Each row below holds a small network's activations on one input, seen along a few directions.
Each table varies a few parts of the input and shows all the possible inputs, shuffled.
Descriptions start from the smaller parts, as in this example, which fits no table here: ring(5) and (point or ring(11) or (values(3) and line(6))).
Shared parts are said once, and a part with two or three values counts as separate values.
(in the rows, 128 means zero)

Other details of the inputs shift rows strongly along two fixed directions, in all tables alike. That doesn't count.

Table:
row 1: [141 108 157 106 118 107 159 166 153 135  82 156 146]
row 2: [ 80 114 111 132  95 127  43 107 136  57 197  94  56]
row 3: [135 124 131 101 145  98 174 135 151 143 106 151 155]
row 4: [ 64  73 139  62 100 140  71 163 150 147 126 130 115]
row 5: [ 88  74 164  72  93 115  94 156 163  79 139 133 120]
row 6: [115 106  74 142  87 170  67 112 114  72 184  85  58]
row 7: [156 206  58 223 169 137 186 110 120 125 150 119  98]
row 8: [130 171 117 175 140 130 148 129 119 105 155 122 118]
row 9: [149 218  92 231 167 119 162  99  99 127 155 119 107]
row 10: [117 125 156 115 146 140 165 157 113 206  72 143 177]
row 11: [ 90  47 207  40  91 104  86 148 134  96 109 150 172]
row 12: [121  93 185  86 114 117 141 160 130 114 101 148 178]
row 13: [120  63 152  46 108 119  77 147 165 111 138 123 110]
row 14: [108 172 113 169 162 153 149 133  98 181 131 119 144]
row 15: [142 106 109 108 110 130 125 123 123 131 127 119 117]
row 16: [137  90 166  94  99 117 110 119 149 143  82 155 153]
row 17: [101  38 205  38  79 111  84 148 131 106  94 146 159]
row 18: [166 174 127 145 181  96 231 130 125 174  89 165 189]
row 19: [133 149  76 190  96 163  81 115 106  85 185  77  50]
row 20: [165 179 146 168 171  91 205 113 155 179  65 178 177]
row 21: [136 165 143 154 149 112 151 100 138 138 112 157 159]
row 22: [161 129 132 135 138 136 187 138 110 146  84 146 167]
row 23: [159 134 117 136 143 118 191 148 142 149  81 159 147]
row 24: [102 157 140 135 168 129 174 151 124 193 108 156 169]
row 25: [124 166  82 163 147 149  79  97 119  86 224  77  67]
row 26: [171 171 120 153 171 112 212 123 105 169  95 145 184]
row 27: [147 160 103 168 150 143 167 122 102 121 131 126 146]
row 28: [103  43 202  35  78 122  73 124 146 112  88 153 169]
row 29: [212 175 119 172 178 116 206 133 124 200  87 137 150]
row 30: [115 170  89 186 117 158  60  66 103  82 193  89  84]
row 31: [116  89 150  69 130 112  98 139 166 109 152 123 120]
row 32: [ 52 134  83 137 117 162  51 124 128 115 205  90  58]
row 33: [100 102 115 128  75 166  45 120 104  56 189  76  66]
row 34: [175 116 166  97 153 118 167 142 127 169  86 139 173]
row 35: [158 172  91 207 127 133 124 106 100 131 139 106  83]
row 36: [ 82  42 180  26  98 119 111 158 157  82 121 159 169]
row 37: [153 115 138 100 131 121 166 129 113 151  93 137 164]
row 38: [192 186 131 169 195 116 206 127 112 180 106 135 175]
row 39: [109 119  66 124  98 146  65 104 129  80 192  85  50]
row 40: [119 197  42 227 140 178 104 111  89 167 174  73  58]
row 41: [123 138 104 158 111 123  90 115 127 101 150 111  72]
row 42: [109  64 179  53  91 105  89 129 175 122  84 165 148]
Description of these inputs: ring(6) and (point or line(6)).
The inputs of row 14 and row 32 match in every part but the ring(6) part. If row 12 is changed in the same way as row 14 into row 32, which row does it become?
> row 5
The inputs of row 15 and row 37 match in every part but the ring(6) part. If row 19 is changed in the same way as row 15 into row 37, which row does it become?
> row 33
List by row number the other rows that have the ring(6) part in common with row 24.
> row 8, row 9, row 18, row 21, row 25, row 36
A walk changes only the ring(6) part. It starts at row 11 and steps to row 17. List the rest of the walk in order.
> row 35, row 41, row 2, row 9

Table:
row 43: [ 82  88 155  60 122 136 111 134 134 111 148 135 167]
row 44: [ 76  79 166  57 124  94 116 153 152 121 124 157 147]
row 45: [123 115 180  89 139  99 143 120 160 152  88 173 186]
row 46: [129 129 120 131 117 142  95 107 134 150 123 120 116]
row 47: [139 121 125 118 154 120 177 167 156 180  81 152 142]
row 48: [112  58 152  63  72 113 101 144 142 111 101 136 119]
row 49: [125 138 126 160 113 147  77  95  93  58 180  90 104]
row 50: [ 97 157  77 157 146 141 100 119 146  92 195 104  63]
row 51: [184 173 108 167 162 119 183 136 153 186  89 142 120]
row 52: [143 217  76 243 167 159 155 121  84 184 129 111 106]
row 53: [ 67 128 103 131 122 150  65  98 127  92 194 112  91]
row 54: [176  87 160  91 122 102 171 144 120 146  71 145 161]
row 55: [159 123 161 108 142 112 163 113 121 116  96 155 185]
row 56: [118 166  97 163 133 113  93  95 133 102 180 104  76]
row 57: [153 166 129 147 161 103 162 126 167 139 121 143 127]
row 58: [101  61 177  77  67 136  79 145 128 111  95 138 141]
row 59: [138 123 172 125 125 122 129 138 131 181  75 145 159]
row 60: [196 187 111 215 149 148 173 107  72 155 105 108 127]
row 61: [102  47 153  20 107 137 103 183 159 128 126 130 139]
row 62: [129 155 129 123 166 106 188 144 121 151 127 137 160]
row 63: [106 149  77 160 128 164  93 109 109 141 156 109  89]
row 64: [136  73 146  74 105 117  91 135 157  55 159 130 120]
row 65: [202 118 122 141 138 123 178 143 135 142  99 140 138]
row 66: [108 115 125  92 147 127 136 153 150 108 162 124 133]
row 67: [ 89 114 168 114 109 127  61 114 137 101 156 124 122]
row 68: [108 180 123 196 162 133 144 121 111 146 139 131 135]
row 69: [110 134 175 117 150 125 167 151 113 149 116 145 190]
row 70: [162 152 113 166 125 133 171 114 116 160  80 144 146]
row 71: [109 130  90 132 126 169 108 120 102 140 158  91 116]
row 72: [104 129  75 134 119 154  92 128 100 118 187  69  74]
row 73: [110  85 151  76  97 109 116 142 174  74 126 147 125]
row 74: [178 151 138 141 153  93 184 123 118 122 104 142 158]
row 75: [153 185 116 184 163 155 183 146  85 194 106 122 157]
row 76: [105 137  96 144  99 121  81 104 124  61 180 106  75]
row 77: [115 156 129 176 112 135 107 105 110  90 150 119 114]
row 78: [130 117 136 108 144 104 170 162 133 191  78 156 152]
row 79: [152 129  94 155 109 135 137 130 143 117 125 118  89]
row 80: [133 152  84 165 118 133  89 104 120 134 165  91  58]
row 81: [129 115 165 106 124 103 164 123 143 127  80 175 187]
row 82: [132  80 123  92  84 159  68 104 108  82 145 101 106]
Describe the family of inputs behind these rows.
> values(2) and line(4) and line(5)
The inputs of row 64 and row 50 match in every part but the line(5) part. If row 54 is changed in the same way as row 64 into row 50, which row does it become?
> row 78
Which other rows does row 58 become when the values(2) part takes its other values? List them by row number.
> row 77
Which other rows does row 65 become when the values(2) part takes its other values? List them by row number.
> row 64
Which other rows does row 58 become when the line(4) part takes its other values? List them by row number.
> row 48, row 70, row 79

Table:
row 83: [209 196 111 219 137  95 198  96 101 124  74 150 148]
row 84: [129 152  82 147 130 118  98 118 136 135 169  91  65]
row 85: [132 128 122 114 129 134 101 101 149 159 127 123 125]
row 86: [112 165  68 168 136 147 127 119 137 117 159 126  86]
row 87: [162  95 178 110  98 110 110 133 153  66 113 140 131]
row 88: [134 135 162  99 159  93 187 157 123 153 106 144 176]
row 89: [174 114 128 122 116 107 178 124 154  81 101 160 144]
row 90: [117  73 122  75 114 145 128 155 145 128 109 135 128]
row 91: [100 144 113 127 130 161  80  91 109  96 190  90 115]
row 92: [ 95 136 101 127 121 152  47  83 133 102 190 106  87]
row 93: [123 116 145 128 111 136  98 145 157 149 122 120 103]
row 94: [188 186 116 208 176 143 190 143 112 192  90 126 129]
row 95: [110 149 152 163 146 128 131 143 137 131 132 137 133]
row 96: [141 151  69 163 136 166 159 135 101 127 157 106 112]
row 97: [ 81 109 158 117 111 110 120 130 120 130 102 155 157]
row 98: [163  94 162  85 109 108 108  89 151  72 122 142 152]
row 99: [154 182 144 182 166 119 176 148 139 179  90 158 145]
row 100: [ 89  78 127 100  73 158  64 128  87  99 157  97 110]
row 101: [ 93  61 166  65  76 113  94 140 146 155  78 149 140]
row 102: [128 171 123 160 173  91 172 131 128 146 135 138 138]
row 103: [188 151 119 159 137  87 162 100 128  83 143 123 104]
row 104: [120 181 106 179 167 136 127  86 121 134 160 124 131]
row 105: [ 98 130 146 129 115 154  88 144 120  95 164 102 112]
row 106: [140 115 130 101 134 114 188 159 171 181  65 166 161]
row 107: [ 85  80 164  64 127 110 156 164 169 123  93 177 183]
row 108: [123 167 127 171 135 132 168 122  87 150 106 131 154]
row 109: [122  57 164  36 122 103 113 164 142 139 106 132 138]
row 110: [109  64 148  54 106 120  95 157 119 108 160 107 127]
row 111: [122 117 127 136 109 167  80 147 105 105 173  88 100]
row 112: [147 161  86 164 144 171 110  93  89 128 183  84 114]
row 113: [102 107  92 141  88 162  60 107  92 111 155  88  68]
row 114: [139  95 142  82 138 143 113 119 132 153 108 128 150]
row 115: [111 124 128 109 136 138 171 150 132 124 117 142 159]
row 116: [121 130 161 123 128 100 167 139 128 179  56 181 174]
row 117: [121 167  92 156 147 109 115 119 126 126 169 114  82]
Describe the family of inputs behind these rows.
> values(5) and (point or ring(6))
The inputs of row 87 and row 98 match in every part but the values(5) part. If row 111 is changed in the same way as row 87 into row 98, which row does it become?
> row 112
Which other rows does row 105 become when the values(5) part takes its other values? List them by row number.
> row 88, row 91, row 108, row 115
List by row number the other rows that have the values(5) part in common with row 101.
> row 83, row 97, row 100, row 108, row 113, row 116
List by row number the other rows that have the values(5) part in common with row 103.
> row 84, row 88, row 102, row 109, row 110, row 117
